(140): 1.03 0.15 5.00 -1.20 1.54 -0.60 -1.21 1.68 0.75 -0.92 0.98
(58): 2.32 -0.46 1.80 -0.28 -1.83 0.40 -2.36 -3.30 -1.53 -3.82 -3.71
(194): -1.90 -0.36 0.83 -3.09 -0.17 0.44 0.24 3.45 -0.17 -0.17 4.55
(82): 3.17 4.35 -1.95 1.23 3.33 -2.81 0.06 1.90 -3.24 -1.58 1.45
(197): 8.19 1.03 0.15 5.02 -1.20 -1.79 2.88 -3.41 -4.08 0.11 -3.48
(125): -4.18 0.16 -0.13 -2.68 1.13 0.67 -1.79 1.19 1.35 -1.18 0.02
(84): 3.98 -0.68 -0.19 1.41 -1.90 -0.36 0.84 -3.09 -0.17 0.44 -2.81
(163): 3.60 -1.50 -1.81 3.96 -1.24 -1.31 4.14 -0.48 -0.56 3.24 -1.75
(7): -0.28 -2.65 -1.40 1.36 -0.40 1.05 2.88 0.90 2.32 3.28 1.10
(92): 0.74 5.05 -0.99 -0.31 3.31 -0.34 -2.25 1.69 -0.75 -2.81 2.40
(23): -0.93 -0.73 -2.73 1.03 -0.27 -1.86 1.98 1.51 -0.47 3.09 2.17
1.03 0.15 5.02 -1.20 | (197)
-1.90 -0.36 0.84 -3.09 -0.17 0.44 | (84)

(72): -0.39 -0.54 -1.69 0.08 1.68 0.39 0.45 -0.86 4.67 -0.09
(83): -0.39 -0.54 -1.69 0.08 1.68 0.39 2.85 -1.53 4.67 -0.09
(130): 2.00 -0.54 -3.04 0.08 -1.90 -1.76 0.92 -3.34 1.71 -1.24
(149): 2.00 -0.54 -3.04 -1.80 -1.90 -1.76 0.92 -3.34 1.71 -1.24
(78): -1.31 -2.56 -6.40 2.18 1.50 -2.77 0.84 4.24 -0.06 -1.63
2.00 -0.54 -3.04 -1.80 -1.90 -1.76 0.92 -3.34 1.71 -1.24 | (149)
has: 2.18 1.50 | yes

(134): 1.31 0.77 2.00 3.47 1.10 6.67 0.69 -3.11
(47): -0.21 -0.81 1.76 1.31 -2.68 1.63 1.92 1.29
(32): -1.89 -6.41 1.66 0.20 0.76 -6.89 4.07 6.09
(177): 0.80 2.18 -1.91 -1.27 0.19 -0.03 -1.35 2.04
(43): 2.37 1.35 0.36 -0.37 0.95 -1.00 1.67 0.21
(39): -0.37 1.35 0.36 1.67 -1.00 0.95 2.37 -2.79
(173): 1.56 2.08 3.64 3.58 1.37 4.64 1.57 -3.57
(114): 4.71 2.75 6.39 -7.60 -0.36 -1.46 0.74 5.12
(88): -0.35 4.00 4.04 -6.86 1.01 -0.62 -0.29 0.61
has: -0.36 -7.60 6.39 2.75 4.71 | no
succ: 1.92 | 1.29
-0.37 1.35 0.36 1.67 -1.00 0.95 2.37 | (39)
step +1: -0.62 | -0.61
step +1: -0.35 4.00 4.04 -6.86 | -0.34 4.01 4.05 -6.85
has: 1.67 -1.00 0.95 -0.37 | no
step -1: 4.71 2.75 | 4.70 2.74

(42): -1.12 -6.65 -1.03 -0.84 3.65
(85): 1.46 -1.95 -0.29 -3.20 1.63
(115): 3.36 6.49 0.24 -2.07 -4.85
(56): 1.84 6.25 -0.05 0.14 -6.34
(80): -1.12 -6.65 -3.19 -1.50 3.50
step +1: 6.49 0.24 | 6.50 0.25
succ: -0.29 | -3.20
succ: -3.20 | 1.63
has: -6.64 -1.03 | no
step -1: 1.46 | 1.45
-1.12 -6.65 -3.19 -1.50 3.50 | (80)

(53): 3.26 -2.48 -4.57 1.50 -5.07 -3.15 2.05 5.14 1.65 -4.19 2.33 -0.03 7.25 -3.41 -4.10 0.05 3.10
(202): 5.64 -1.73 -3.12 2.11 3.04 -5.72 -1.15 2.49 4.54 -0.01 6.83 0.01 -0.16 -0.33 -3.11 -5.28 4.26
(212): 6.68 -1.05 -3.36 2.30 2.50 -4.99 -1.03 3.43 3.73 -2.07 6.44 0.65 1.27 -1.49 -3.58 -4.38 4.46
(131): 2.19 -4.08 -2.77 1.11 1.53 -7.20 -1.31 1.11 5.79 3.59 6.38 -0.98 -2.06 1.93 -2.32 -4.99 2.79
(138): 5.02 -1.75 -4.35 1.85 -3.07 -3.54 0.97 5.25 1.76 -4.96 3.32 0.86 6.11 -3.44 -4.32 -0.57 3.54
(116): 4.08 -2.84 -2.93 1.64 7.77 -6.52 -1.26 1.65 5.25 1.97 6.77 1.13 -1.28 0.83 -2.66 -5.49 3.67
(188): 0.36 -5.25 -2.73 0.44 -0.32 -7.57 -1.32 1.07 6.09 4.53 5.69 -0.78 -2.44 2.85 -1.95 -3.86 1.78
(219): -1.17 -6.26 -2.63 -0.24 -2.43 -7.39 -1.40 1.68 6.15 4.60 5.07 0.00 -2.42 3.35 -1.67 -2.13 0.77
(142): 4.08 -2.84 -2.93 1.64 2.70 -6.52 -1.26 1.65 5.25 1.97 6.77 -0.64 -1.28 0.83 -2.66 -5.49 3.67
(217): -0.60 -3.58 -4.63 0.59 -7.37 -1.80 4.34 3.66 2.22 -0.61 1.48 -2.43 7.73 -2.72 -3.06 -0.60 2.79
(98): 1.24 -3.18 -4.69 1.10 -6.58 -2.60 3.23 4.51 1.75 -2.57 1.67 -1.17 7.78 -3.08 -3.72 0.12 2.86
(160): 6.27 -1.10 -4.02 2.11 -0.85 -3.91 0.01 4.99 2.20 -4.88 4.52 1.20 4.67 -3.09 -4.22 -1.71 4.01
has: 4.26 -5.28 -3.11 -0.33 -0.16 | no
has: -0.32 0.44 -2.73 | no
succ: 7.78 | -3.08

(169): 0.05 8.42 -0.55 1.89 -4.32 -0.71 1.97 0.94 0.41
(95): 3.59 0.19 -1.48 -0.93 -1.62 -6.15 3.57 0.87 -2.83
(16): -2.02 1.52 6.64 3.46 1.12 -1.19 2.68 -2.55 1.16
(143): -2.84 1.61 3.10 -0.29 -0.91 2.27 -1.63 0.08 -5.62
(57): -3.03 1.79 3.38 -2.45 -4.62 3.27 4.00 -1.28 -2.80
(55): -0.84 -2.84 2.04 2.45 1.51 1.58 0.62 1.43 3.45
(144): -3.03 1.79 3.38 -2.45 -4.62 3.27 4.00 -2.80 -2.80
has: -0.55 1.89 -4.32 -0.71 | yes
has: -2.83 0.87 3.57 -6.15 -1.62 | no
step +1: -4.62 3.27 4.00 -2.80 | -4.61 3.28 4.01 -2.79
step +1: -3.03 1.79 3.38 | -3.02 1.80 3.39
common (143) (55):  | -2.84
succ: -2.55 | 1.16

